These are the activations of a small neural network, seen along a few directions. Each row is one input.
In each table, some parts of the input vary, and every possible input appears once, in random order.
A made-up example of a description, with smaller parts first: values(3) and (point or ring(11) or (line(4) and ring(8))).
Shared parts are said once, and a part with two or three values counts as separate values.

Other details of the inputs vary at random and push rows far along two fixed directions, the same in every table; ignore that.

Table:
R1: -.73 .09 .24 -.16 -.10 .02 .16 .32 .37 .27 .36 -.42
R2: -.33 -.19 .05 -.06 -.39 -.09 -.14 .05 .10 .69 .17 -.30
R3: .16 -.33 -.10 .00 .44 .27 .27 -.03 .19 -.38 -.31 .07
R4: .29 .52 -.37 .02 -.48 -.28 -.64 -.15 -.74 .13 .34 .29
R5: .12 .30 -.13 .03 -.34 -.24 -.46 -.19 -.42 .15 .22 .17
R6: .00 .32 -.11 -.02 .44 .43 .12 .12 .33 -.44 .09 .23
R7: -.28 -.30 -.06 -.13 -.08 -.15 .10 .05 -.03 .10 -.03 -.32
R8: -.29 -.09 .13 .02 -.35 -.24 -.02 -.01 -.27 .31 .19 -.30
R9: -.17 -.28 .28 -.01 .15 .02 .28 .05 .13 -.07 -.22 -.17
R10: .32 .46 -.67 -.06 -.50 -.14 -.64 -.06 -.64 .26 .29 .23
R11: .63 .15 .06 .16 .32 .22 -.05 -.06 .16 -.37 -.27 .51
R12: -.18 .09 -.35 -.17 -.41 -.28 -.30 -.07 -.66 -.07 .12 -.05
R13: -.12 -.34 .33 .01 .06 -.02 .33 .09 .51 .29 -.12 -.22
R14: -.94 .22 .31 -.14 -.38 -.17 -.03 .24 -.05 .40 .61 -.43
R15: -.08 -.33 .59 .12 .21 .02 .39 .00 .44 .10 -.11 -.07
R16: .12 .06 -.46 -.07 -.04 .00 -.13 -.07 -.38 -.08 -.03 .01
R17: -.40 .02 .53 .01 .43 .34 .42 .25 .66 -.27 .01 -.03
R18: .17 -.16 .07 .06 .38 .05 .17 -.12 -.07 -.51 -.20 .17
R19: .47 .02 .05 .10 .28 .14 .02 .04 .33 -.08 -.19 .24
R20: -.15 -.43 .20 .05 .12 .18 .36 .10 .39 .23 -.15 -.31
R21: -.57 -.31 .08 -.16 -.31 -.27 .12 .14 -.04 .52 .08 -.62
R22: -.26 -.47 .36 .02 .03 .10 .36 .11 .54 .45 -.07 -.29
R23: .64 .12 -.11 .12 .39 .16 -.07 -.14 .26 -.35 -.29 .43
R24: -.20 .19 -.26 -.08 -.41 -.36 -.30 -.11 -.75 .12 .25 -.15
R25: .49 .15 -.15 .12 .21 .13 .00 -.13 -.13 -.51 -.26 .34
R26: .50 .13 -.03 .12 .23 .12 .03 -.15 .04 -.42 -.24 .45
R27: .55 .13 -.31 .10 .26 .11 .01 -.11 -.04 -.44 -.24 .26
R28: .27 .26 -.14 .02 -.19 -.07 -.35 -.15 -.22 -.03 -.01 .29
Description of these inputs: line(4) and (point or line(6)).
Changing only the line(4) part turns R14 into R1. The same change can be made to R5. Which row results?
Answer: R23
Which other rows does R18 become when the line(6) part takes its other values? List them by row number.
Answer: R4, R5, R8, R15, R24
Which other rows does R25 become when the line(4) part takes its other values? List them by row number.
Answer: R8, R20, R27

Table:
R29: -.10 -.28 .05 -.01 -.20 -.16 .02 -.03 -.05 .30 -.06 -.24
R30: -.27 -.03 .15 -.04 -.19 -.12 -.01 .08 .04 .24 .11 -.19
R31: .01 -.15 -.11 -.02 -.23 -.13 -.09 -.04 -.15 .28 -.05 -.13
R32: .16 .00 .13 .07 .26 .15 .07 -.04 .16 -.22 -.11 .19
R33: -.12 .02 -.09 -.05 -.12 .00 -.09 .03 -.09 .11 .11 -.06
R34: -.10 .12 -.04 -.02 -.18 -.10 -.14 .00 -.16 .11 .15 -.03
R35: -.11 .05 -.14 -.06 -.14 -.05 -.11 -.02 -.21 .04 .11 -.04
R36: -.05 .16 -.14 -.02 -.20 -.07 -.16 .00 -.17 .12 .17 .00
R37: -.16 -.19 .19 .00 .11 .12 .19 .09 .27 .10 -.03 -.13
R38: .16 .11 -.14 .00 .11 .07 -.02 .01 .02 -.17 -.05 .12
R39: -.12 -.10 .11 -.02 .07 .06 .14 .09 .23 .07 -.03 -.13
R40: -.04 .21 -.15 -.03 -.24 -.12 -.25 -.04 -.31 .08 .19 .04
R41: .11 .09 -.13 -.02 .10 .03 -.01 -.03 -.04 -.21 -.05 .09
R42: .19 .07 -.09 .02 .21 .13 .04 .00 .09 -.21 -.09 .14
R43: .23 .22 -.20 .03 .06 .03 -.13 -.10 -.25 -.30 .00 .25
R44: .15 -.02 .11 .05 .29 .12 .17 -.01 .18 -.30 -.17 .12
R45: -.24 .02 .03 -.06 -.22 -.15 -.03 .05 -.12 .14 .11 -.16
R46: .16 -.04 .12 .08 .29 .21 .13 -.01 .26 -.19 -.13 .17
R47: -.15 -.18 .18 .01 .11 .10 .19 .10 .28 .10 -.03 -.15
R48: .17 .10 -.04 .03 .16 .05 .03 -.04 -.05 -.27 -.07 .15
R49: .56 .02 -.16 .11 .16 .02 -.07 -.18 -.14 -.30 -.25 .32
R50: .04 .21 -.17 -.03 -.15 -.06 -.16 -.02 -.15 .02 .11 .06
R51: -.28 -.07 .13 -.03 -.18 -.04 .01 .07 .06 .30 .15 -.19
R52: -.02 .19 -.10 -.02 -.16 -.11 -.17 -.02 -.21 .04 .13 .03
R53: .18 .15 -.24 .00 .08 .05 -.10 -.08 -.20 -.26 -.01 .19
R54: .68 -.02 -.15 .13 .36 .16 .01 -.17 .08 -.37 -.35 .42
R55: -.06 .14 -.10 -.04 -.19 -.09 -.13 .02 -.09 .11 .12 -.02
R56: -.32 -.16 .13 -.07 -.09 -.07 .11 .09 .08 .21 .07 -.27
R57: -.05 -.65 .68 .12 .34 .13 .51 .09 .73 .22 -.34 -.22
R58: .13 .11 -.04 .03 .09 .07 -.01 -.01 .05 -.10 -.02 .12
R59: -.10 .13 -.11 -.04 -.19 -.12 -.14 -.02 -.28 .04 .14 -.04
R60: -.16 .02 .00 -.04 -.15 -.07 -.07 .00 -.18 .07 .10 -.06
R61: -.15 -.17 .16 -.02 .12 .03 .20 .08 .23 .00 -.08 -.13
R62: -.21 .00 -.09 -.07 -.18 -.11 -.07 .02 -.16 .15 .14 -.16
R63: -.11 -.09 .26 .01 .09 .03 .14 .06 .25 .05 -.03 -.09
Changing only one part turns R39 into R50. The same change can be made to R31. Which row results?
Answer: R54
What do these inputs look like to the network?
Answer: ring(5) and (point or line(6))
Which other rows does R46 become when the ring(5) part takes its other values? List them by row number.
Answer: R32, R33, R35, R60
Start at R35 and move only the line(6) part, one step at a time. The first step leads to R53. Which rows follow, in order?
Answer: R62, R56, R41, R61
Which other rows does R45 become when the ring(5) part takes its other values? List them by row number.
Answer: R30, R38, R55, R61

Table:
R64: -.60 .11 .03 -.14 -.56 -.22 -.22 .15 -.10 .72 .56 -.39
R65: -.29 -.18 .18 -.10 .14 -.02 .18 .06 .18 -.03 .04 -.12
R66: .06 -.43 .26 .02 .16 -.03 .30 -.01 .47 .13 -.29 -.21
R67: -.26 .09 .01 -.04 -.19 -.01 -.11 .05 .09 .29 .31 -.11
R68: -.27 -.06 -.01 -.05 -.01 .11 .16 .09 -.03 -.03 .07 -.23
R69: .29 .20 -.39 .05 -.39 -.25 -.35 -.26 -.66 .02 .07 .24
R70: .10 .06 -.03 -.02 .31 .09 .17 -.01 .09 -.44 -.10 .28
R71: .68 -.11 -.01 .21 .44 .14 .06 -.28 .04 -.45 -.34 .42
R72: -.22 -.05 .27 -.01 -.04 .14 .16 .17 .35 .23 .19 -.09
R73: -.14 -.12 .35 .10 .26 .19 .27 .20 .53 .16 .08 -.08
R74: -.46 .26 -.21 -.14 -.62 -.35 -.45 .01 -.50 .28 .44 -.26
R75: .69 -.06 -.09 .10 .34 .14 .16 -.08 .19 -.45 -.44 .30
R76: -.17 .31 -.18 -.09 -.43 -.16 -.32 .06 -.43 .01 .30 -.05
R77: .12 -.16 .27 -.01 .67 .26 .36 .03 .44 -.46 -.23 .18
R78: .62 .35 .00 .10 .57 .40 .11 -.08 .22 -.74 -.32 .57
R79: -.04 .20 -.41 -.03 -.74 -.46 -.52 -.12 -.90 .51 .34 -.12
R80: -.44 -.25 .50 .04 .10 .04 .25 .26 .40 .18 .02 -.34
R81: -.29 .58 -.40 -.14 -.70 -.32 -.51 -.04 -.65 .27 .40 -.01
R82: -.50 -.25 .19 -.06 .06 .08 .25 .12 .17 .18 .09 -.42
R83: .79 .22 -.54 .10 .15 .12 -.32 -.27 -.33 -.50 -.32 .68
R84: .06 .15 -.13 -.05 .17 .00 -.01 .07 -.15 -.26 .04 .16
R85: -.28 .17 .14 -.07 -.10 -.07 -.06 .05 .05 .23 .15 -.16
R86: .06 -.26 .08 .03 -.03 -.12 .20 .00 .25 .13 -.23 -.13
R87: .05 -.12 -.21 -.06 -.29 -.11 -.31 -.12 -.26 .26 -.02 -.01
R88: .55 .16 -.09 .03 .63 .34 .18 -.04 .12 -.85 -.27 .56
R89: .08 -.20 .03 .02 -.07 -.16 .12 .08 .10 .23 -.16 -.20
R90: .20 .24 -.07 .10 .19 .19 .03 -.02 .21 -.22 .05 .33
R91: -.04 -.38 .16 -.02 -.02 .00 .02 -.01 .15 .33 -.14 -.15
R92: .61 .13 -.25 .13 .14 -.04 -.20 -.30 -.37 -.26 -.11 .36
R93: -.26 .10 .18 -.04 -.07 -.02 -.02 .02 .15 .16 .09 -.15
R94: .02 -.42 .23 .00 -.03 .11 .12 .05 .21 .26 -.21 -.12
R95: -.25 .12 .05 -.06 -.14 -.12 -.16 .06 -.10 .05 .21 -.14
R96: -.18 -.56 .39 .05 .05 .06 .23 .15 .39 .45 -.24 -.29
R97: .64 .40 -.68 -.02 -.16 -.25 -.44 -.24 -.56 -.24 -.04 .30
R98: -.54 -.39 .31 -.04 .13 .11 .38 .10 .36 .13 -.01 -.45
R99: .10 -.06 -.07 .02 -.37 -.18 -.15 -.10 -.40 .25 .08 -.04
R100: .48 .45 -.60 .06 .27 .20 -.13 -.21 -.39 -.77 -.09 .49
R101: -.25 -.36 .38 .09 .49 .31 .56 .19 .54 -.12 -.21 -.25
R102: -.53 -.32 .58 .02 .06 .05 .36 .19 .54 .14 -.04 -.32
R103: -.19 .45 -.21 -.08 -.37 -.18 -.34 .07 -.39 .22 .26 -.04
Changing only one part turns R101 into R100. The same change can be made to R84. Which row results?
Answer: R70
Changing only one part turns R65 into R77. The same change can be made to R71. Which row results?
Answer: R92
What do these inputs look like to the network?
Answer: ring(5) and (values(3) or line(5))
Which other rows does R85 become when the line(5) part takes its other values? List them by row number.
Answer: R64, R77, R82, R95
Which other rows does R72 become when the line(5) part takes its other values? List them by row number.
Answer: R68, R76, R78, R88
Which other rows does R87 become when the ring(5) part takes its other values? List them by row number.
Answer: R83, R91, R94, R96
Start at R97 and move only the ring(5) part, one step at a time. The first step leads to R66. Which rows follow, in order?
Answer: R86, R75, R89
